These are the activations of a small neural network, seen along a few directions. Each row is one input.
Each table varies a few parts of the input and shows all the possible inputs, shuffled.
Descriptions start from the smaller parts, as in this example, which fits no table here: one of 3 separate values, together with either a single point or one of 11 places around a ring or (one of 5 places around a ring, together with one of 6 places along a line).
Shared parts are said once, and a part with two or three values counts as separate values.
In the rows, 128 means zero.

Rows:
x1: [125 209 181 106 139 161 162 115 110 127 110 155 165 125 134 156 155]
x2: [158 117  95 130 142 112  93 189 107 197 123 120 107  85 182 151  59]
x3: [173 130  73  74 168 143  96 124 120 142  93 172 132 112 136 111 109]
x4: [194 136  86 108 150 138  70 178 108 198 128 113  91 104 172 116  60]
x5: [132 123  87  88 183 149 120 117  99 122 107 165 145 102 168 144 102]
x6: [154 141 152  80 131 124 170 121 119 157  66 136 172 170 118 141 152]
x7: [ 80  71 161 193  77  98 142  73 169  57 172  75 109 200  86  92 190]
x8: [136 147 161  92 150 136 184 114  96 130  82 124 175 165 159 152 154]
x9: [178 154 146  78 135 130 159 121 116 150  68 132 162 175 127 119 160]
x10: [ 64 142 170 203  69 134 156  90 180  55 202  95  98 145  45  95 195]
x11: [171 123  92 111 147 131  80 179 111 205 126 117 102  99 163 138  52]
x12: [126 109  97  90 162 129 123 140 102 123  99 175 153  87 158 152  96]
x13: [165 217 167  93 122 157 137 122 130 148  96 163 152 134 102 122 163]
x14: [ 68 134 182 208  64 125 120  75 183  55 199 107  99 159  62  96 193]
x15: [149 117  78  77 165 137 106 125 123 149  91 177 143 107 127 132 101]
x16: [ 71  55  75 185 116 119 114  92 169  49 200 104  82 121  79  81 142]
x17: [ 76  46  87 190 111 111  77  77 173  49 197 117  82 135  96  82 139]
x18: [130 133 172  93 128 116 188 136  99 131  74 133 182 152 149 162 148]
x19: [153 130 101 123 165 144  94 171  88 178 142 105 104  94 204 149  53]
x20: [ 96  53  99 224  94 106  51 132 161 103 230  58  41 129 131  90  94]
x21: [137 110  81  95 160 118 120 135 118 141  88 180 148  92 146 145 108]
x22: [143 203 172  95 121 149 148 123 133 155  95 167 163 129  93 145 154]
x23: [119 196 192 108 117 141 166 138 113 129 102 164 172 111 124 165 150]
x24: [148 115 110 125 144 124  97 194  91 179 134 115 112  80 194 158  47]
x25: [130 196 176 113 116 129 162 133 129 147  91 169 167 116 111 158 162]
x26: [ 91  62  87 219  99 114  88 147 157 104 234  45  41 115 113  88  95]
x27: [ 75  80 149 187  82 105 178  88 165  57 174  62 108 185  69  91 192]
x28: [141 135 155  99 126 104 184 132 115 149  63 138 177 156 137 154 160]
Question: The inputs of x7 and x17 match in every part but one. If x9 is changed in the same way as x7 into x17, which row does it become?
Answer: x3
Question: What is each input in this table made of?
Answer: one of 4 places along a line, together with either one of 2 separate values or one of 5 places along a line
Question: Which other rows does x25 become when the place on the line of 5 takes its other values? List them by row number.
Answer: x1, x13, x22, x23
Question: Which other rows does x14 become when the choice among 2 separate values takes its other values? List them by row number.
Answer: x10

Rows:
x29: [129 124 111 127 113 118 134  82 163  62 112 168 141 141  81  74 199]
x30: [125 182 152 143  84 150 144 145 162 124 160 111 113 129  44  98 164]
x31: [148 124 127 192 105 108 106 136 137 164 170  53  67 150 157 107 116]
x32: [ 91 177 147 160 117 171 147 144 134  95 196 102 102  95  93 121 134]
x33: [119 103 196 147  75 104 152 123 139  99 127  84 147 204 102 112 179]
x34: [128 114  98 149 132 148  33  95 153 125 182 131  76 129 113  97  94]
x35: [ 95  56 165 169  85  79 130 151 127 100 156  85 130 142 142 136 113]
x36: [112 161 156 139  98 150  84  75 180 110 144 166 126 147  60 106 162]
x37: [205 155  83  56 201 147 103 180  83 223  63 150 169 119 198 154  79]
x38: [138  57 142 155 106 102 106 138 119 112 167  46 102 181 159  98 105]
x39: [102 134 125 168  97 126 122 172 148 126 188 114  94  66  82 121  98]
x40: [106  77 115 122 119 113 184  75 157 103 102 116 148 190  64 108 181]
x41: [118  32  57 127 152 111 132  97 139 116 137  77  98 170 121 100 115]
x42: [166 198 156  39 170 165 168 144  61 166  53 180 170  96 194 180  94]
x43: [ 85  99 187 162 106 125 154 123 112  68 163  74 137 172 151 138 149]
x44: [ 79 155 148 155 130 171  86  74 148  82 181 157 116 113 108 131 134]
x45: [200 208 153  34 173 125 156 143  98 201  36 184 210 133 138 163 135]
x46: [128 170 182 182  76 110 153 124 161 150 131  91 111 173 102 121 190]
x47: [ 86 112 122 163 111 126  58 109 163 113 173 171 103  89  97 135 103]
x48: [100  76  74 150 127  95 104 121 148  64 137 172 115  86 118 109 143]
x49: [144 135 101 154 117 147  97 159 138 138 198  74  66 106  98  82  90]
x50: [ 94 165 174 198 106 132 154 122 131 121 168  80 102 139 151 146 162]
x51: [168 151 121  55 148 135 136 188  80 201  36 192 163  73 184 188  72]
x52: [159 204 142  54 201 151 158 145  68 175  69 176 205 101 190 181 105]
x53: [206 202 167  19 141 140 165 142  89 192  21 188 176 127 142 163 124]
x54: [ 71  73 107 136 149 133 186  73 129  74 139 106 139 156 114 132 152]
x55: [ 76  30  80 141 131  89 157 111 147 104 129 117 125 131 104 138 123]
x56: [ 95 118 103 144 144 138 135  80 132  34 149 159 132 108 129  99 170]
x57: [106 122 151 206  85  86 131 150 146 153 161  93  94 111 142 144 124]
x58: [144  75  52 137 149 119  82 108 142  75 148 134  87 125 135  72 135]
x59: [213 149  98  43 168 162 114 176  75 215  48 154 137 112 202 150  65]
x60: [160 157 105  69 180 121 124 192  88 210  51 188 196  80 180 192  86]
Question: The inputs of x37 and x60 match in every part but one. If x31 is changed in the same way as x37 into x60, which row does it become?
Answer: x57
Question: What is each input in this table made of?
Answer: one of 4 places along a line, together with either one of 2 separate values or one of 6 places around a ring
Question: List by row number the other rows that have the place on the line of 4 in common with x36.
Answer: x29, x30, x33, x40, x45, x46, x53
Question: Start at x36 and move only the place on the line of 4, one step at a time. The first step leads to x44. Which rows follow, in order?
Answer: x47, x34

Rows:
x61: [103 105 135 182  98 115 127 143 142 120 178  77  92 130 118 118 122]
x62: [100 128 173 178  88 118 133 115 146 103 166  93 113 155 113 121 156]
x63: [184 186 120  40 194 158 137 171  61 198  54 178 176  86 206 181  74]
x64: [ 93  87 132 154 114 114 133  86 149  72 146 121 127 157 108 111 162]
x65: [119 111 114 181 107 127  78 142 148 129 191  92  72 114 124 106 100]
x66: [ 97  64  93 158 123 110 127 114 144  89 159 105 105 132 113 108 129]
x67: [104 161 175 163  90 135 153 107 154  99 158 106 121 152  80 112 177]
x68: [112  70  72 157 132 122  77 113 150  98 172 121  85 116 119  95 108]
x69: [219 183 125  22 178 141 142 171  74 228  20 171 184 125 184 166  93]
x70: [181 195 138  34 170 139 148 167  82 204  25 211 199  88 169 188 102]
x71: [ 97 119 133 139 115 130 153  78 157  68 139 135 134 154  75 102 184]
Question: What is each input in this table made of?
Answer: either one of 3 separate values or (one of 2 separate values, together with one of 4 places along a line)
Question: Which other rows does x64 become when the choice among 2 separate values takes its other values? List them by row number.
Answer: x62
